Look-ups in named tables: a row name and a column name give one cell, copied from the table.

Table tano
cols = temipif, zor, zeg, fege
nenovaz: [8606, 6620, 5199, 5218]
gofi: [2575, 1554, 4851, 4578]
batareg: [2324, 3404, 4585, 4957]

fege of gofi = 4578
zeg of nenovaz = 5199
zor of gofi = 1554
zor of batareg = 3404
fege of batareg = 4957
fege of nenovaz = 5218
temipif of nenovaz = 8606
zor of nenovaz = 6620
zeg of gofi = 4851
zeg of batareg = 4585
temipif of gofi = 2575
temipif of batareg = 2324

ziges:
|  | pur | saku | bedeg | runot | vuma | lofum |
|---|---|---|---|---|---|---|
| piromer | 198 | 132 | 154 | 116 | 72 | 157 |
| tib | 31 | 218 | 139 | 165 | 169 | 88 |
| fofusum | 81 | 175 | 138 | 121 | 113 | 105 |
| gur | 130 | 160 | 151 | 131 | 100 | 132 |
| busu | 108 | 127 | 150 | 109 | 96 | 135 |
| mufavof | 188 | 119 | 146 | 64 | 16 | 139 |
| badizil | 141 | 151 | 156 | 138 | 103 | 142 |
| baforos | 62 | 177 | 136 | 112 | 108 | 95 |
| zuba | 91 | 161 | 151 | 126 | 100 | 120 |
| zugemok | 97 | 153 | 146 | 132 | 127 | 127 |
| ribebaz | 63 | 171 | 147 | 127 | 111 | 107 |
| sel | 145 | 151 | 145 | 124 | 105 | 136 |

What is the vuma of piromer in ziges?
72
What is the vuma of badizil in ziges?
103
What is the saku of badizil in ziges?
151
What is the vuma of fofusum in ziges?
113
What is the pur of piromer in ziges?
198
What is the bedeg of piromer in ziges?
154
What is the pur of fofusum in ziges?
81
What is the pur of zugemok in ziges?
97
What is the bedeg of fofusum in ziges?
138
What is the vuma of ribebaz in ziges?
111
What is the bedeg of mufavof in ziges?
146
What is the vuma of mufavof in ziges?
16
What is the bedeg of busu in ziges?
150
What is the bedeg of zugemok in ziges?
146
What is the lofum of mufavof in ziges?
139
What is the vuma of gur in ziges?
100
What is the pur of zuba in ziges?
91
What is the vuma of tib in ziges?
169
What is the bedeg of badizil in ziges?
156
What is the saku of ribebaz in ziges?
171
Which row has the largest runot? tib

pib:
,figegaz,kivaruv,pag
lipe,22,206,102
nafu,180,194,134
kuf,206,71,118

figegaz of kuf is 206
figegaz of lipe is 22
kivaruv of kuf is 71
pag of lipe is 102
pag of nafu is 134
figegaz of nafu is 180
pag of kuf is 118
kivaruv of lipe is 206
Which row has the largest kivaruv? lipe

pebipur.tsv
	beg	pude	perigen	zot	ralama	konobom	dil	mizarug	sibo	fof
kazi	-6.125	-1.903	0.064	-4.547	-0.090	5.077	7.611	-1.908	-6.041	0.610
pem	3.713	9.340	-3.123	-6.863	-0.769	-4.526	-5.947	-2.767	5.282	3.194
litoza	-0.245	8.935	-2.743	-9.297	-5.148	0.930	0.552	-5.967	1.665	-4.706
dinited	3.662	8.534	-3.020	-6.143	1.064	-5.327	-6.818	-1.758	5.026	5.234
popa	1.981	9.738	-2.682	-8.702	-4.200	-1.263	-2.074	-5.260	3.616	-2.603
tosisad	3.680	9.639	-3.037	-7.311	-1.599	-3.986	-5.359	-3.371	5.216	2.015
zes	3.695	8.677	-3.059	-6.239	0.719	-5.201	-6.695	-1.913	5.112	4.913
zaro	3.658	8.945	-3.142	-6.497	0.227	-4.965	-6.418	-2.234	5.182	4.330
zetima	3.645	7.869	-2.683	-5.669	2.371	-5.795	-7.171	-1.186	4.693	6.285
zar	0.077	9.065	-2.708	-9.249	-5.071	0.683	0.206	-5.935	1.991	-4.463
dovi	-6.141	0.341	-1.255	-5.826	-1.543	5.786	7.554	-3.431	-5.408	-1.728
muz	3.677	7.672	-2.540	-5.563	2.685	-5.856	-7.236	-1.071	4.635	6.540

fof of dovi: -1.728
zot of tosisad: -7.311
konobom of zetima: -5.795
ralama of zetima: 2.371
zot of kazi: -4.547
ralama of zaro: 0.227
pude of kazi: -1.903
konobom of popa: -1.263
mizarug of dinited: -1.758
fof of popa: -2.603
Which row has the largest mizarug? muz

Table fab
	lub	gose	lifakof	sadufan
duzo	155	185	48	231
lon	213	54	129	175
fotu	143	102	156	96
sodup	128	142	157	136
livolab	138	156	72	178
gebalu	138	149	122	148
kurafuz	206	80	130	173

duzo, lub -> 155
kurafuz, gose -> 80
lon, lub -> 213
lon, gose -> 54
livolab, lub -> 138
kurafuz, lub -> 206
sodup, lifakof -> 157
gebalu, sadufan -> 148

vogis =
columns: volov, doroke, funuz, mogonet, fuve, paten, futoza, miz, lil
vapunus: [174, 105, 160, 90, 18, 120, 104, 12, 12]
zolut: [147, 112, 173, 119, 197, 88, 105, 203, 202]
mugu: [3, 49, 91, 92, 31, 118, 104, 28, 29]
kif: [149, 112, 133, 120, 194, 87, 107, 203, 202]
lebu: [137, 114, 180, 120, 189, 89, 103, 191, 193]
lunisit: [214, 123, 178, 113, 157, 93, 105, 160, 159]

What is the lil of zolut in vogis?
202
What is the paten of vapunus in vogis?
120
What is the miz of zolut in vogis?
203
What is the futoza of mugu in vogis?
104
What is the paten of lunisit in vogis?
93
What is the fuve of zolut in vogis?
197
What is the paten of lebu in vogis?
89
What is the futoza of zolut in vogis?
105
What is the volov of vapunus in vogis?
174
What is the miz of kif in vogis?
203
What is the futoza of kif in vogis?
107
What is the lil of lebu in vogis?
193
Row with the largest paten: vapunus

mevel.csv
,pifip,sav,fupel,mun,rebobi
fip,49,69,80,27,55
ded,43,66,76,27,35
mon,49,69,80,28,55
nim,35,43,52,41,17

ded, sav => 66
mon, pifip => 49
nim, mun => 41
fip, sav => 69
nim, sav => 43
mon, sav => 69
mon, rebobi => 55
mon, mun => 28
ded, fupel => 76
fip, pifip => 49
mon, fupel => 80
ded, rebobi => 35
fip, mun => 27

fub:
	pab	delip	pafu	vetu	zal	rebizas
lan	2.170	2.467	5.242	6.588	4.957	3.462
naf	2.771	4.479	1.913	1.394	4.328	2.890
tam	1.208	5.725	3.314	4.724	1.707	4.140
zapu	3.855	0.946	5.055	5.564	3.446	2.036
las	3.944	3.840	3.461	3.154	0.609	2.723
sorafe	4.479	2.256	2.367	3.573	3.414	3.186
loda	4.304	2.668	3.125	4.234	3.502	4.385
pob	2.158	1.329	6.280	7.670	6.200	1.461
kes	2.774	4.539	0.469	0.746	4.444	2.834

zal of tam: 1.707
rebizas of pob: 1.461
delip of loda: 2.668
vetu of naf: 1.394
pafu of loda: 3.125
pafu of tam: 3.314
pafu of zapu: 5.055
pab of lan: 2.170
pafu of pob: 6.280
pafu of kes: 0.469
delip of kes: 4.539
delip of naf: 4.479
pafu of naf: 1.913

gem:
         bobom  gurude  gire  gamapi  lapogo    lin   mani
fazi      0.19   -0.12  0.06    0.95    0.70   0.70  -0.65
vigatad   0.30    0.63  0.56   -0.24   -0.11  -0.15   0.99
namunu    0.22    0.33  0.37    0.28    0.22   0.23   0.30
gof       0.00    0.52  0.74    0.29   -0.10   0.07   0.45

gire of vigatad = 0.56
mani of vigatad = 0.99
gurude of fazi = -0.12
mani of fazi = -0.65
gamapi of gof = 0.29
lin of fazi = 0.70
gire of fazi = 0.06
lin of namunu = 0.23
gire of namunu = 0.37
gamapi of fazi = 0.95

tuzo
|  | zeperet | fam | kek | zan | zit |
|---|---|---|---|---|---|
| danipi | 469 | 128 | 343 | 750 | 268 |
| fudebat | 461 | -579 | 693 | 314 | -48 |
| buz | 578 | 381 | 461 | 406 | 462 |
| vos | 627 | 375 | 476 | 351 | 464 |
| kivap | -278 | 954 | 567 | 496 | 619 |
| roduko | 489 | 244 | 23 | 590 | 433 |
| sozeti | 266 | 874 | 657 | 333 | 320 |
| tel | -50 | 425 | 726 | 369 | -166 |

What is the zit of roduko in tuzo?
433
What is the zeperet of roduko in tuzo?
489
What is the fam of sozeti in tuzo?
874
What is the kek of vos in tuzo?
476
What is the kek of sozeti in tuzo?
657
What is the zit of sozeti in tuzo?
320
What is the zan of buz in tuzo?
406
What is the zeperet of kivap in tuzo?
-278
What is the zit of kivap in tuzo?
619
What is the zeperet of tel in tuzo?
-50
Row with the largest zeperet: vos

sevotis:
	mimonu	pazaviz	bavekid	bef	sak	dalag	supa	bapele	budibo
putuk	36	29	53	20	38	28	68	22	49
navelaz	45	26	6	31	36	52	34	34	21
tupo	21	62	69	3	14	28	20	13	18
kaba	35	20	2	51	50	48	48	19	30
sul	49	93	79	36	40	10	47	69	40

bapele of tupo: 13
sak of navelaz: 36
bavekid of putuk: 53
bef of tupo: 3
bef of navelaz: 31
dalag of putuk: 28
dalag of tupo: 28
mimonu of kaba: 35
Row with the largest bapele: sul

votoli:
,vik,dum,zolo
dok,19,8,30
gezar,-70,9,11
metedan,34,14,17
papo,-46,14,22
lisoro,37,7,17
geb,55,9,10
zofe,9,14,21

vik of geb = 55
zolo of lisoro = 17
vik of papo = -46
zolo of zofe = 21
zolo of geb = 10
zolo of dok = 30
dum of gezar = 9
dum of papo = 14
vik of lisoro = 37
dum of lisoro = 7
Which row has the largest vik? geb

puv.csv
,bagupud,lifenu,giditef,dorizez,fovase,pabit,zafe,neb,pugi,kebopu
guv,44,171,11,82,200,135,117,90,72,68
fotuduk,227,108,223,129,217,158,66,111,29,209
namupo,84,15,134,144,223,116,125,219,29,156
ter,16,231,219,134,133,49,84,8,188,240
fezerik,102,83,15,147,112,195,184,91,103,158
vopir,124,224,102,84,206,232,154,10,216,230
nerebu,137,128,166,85,204,89,186,172,35,9
dazu,155,106,170,39,24,126,213,93,184,235
buki,1,121,76,97,106,145,120,73,60,230
piv,50,38,3,192,180,9,211,51,178,22
femipov,91,19,215,179,82,5,211,113,94,24

nerebu, pabit -> 89
vopir, bagupud -> 124
nerebu, neb -> 172
femipov, giditef -> 215
namupo, dorizez -> 144
vopir, neb -> 10
buki, bagupud -> 1
fotuduk, dorizez -> 129
ter, giditef -> 219
ter, kebopu -> 240

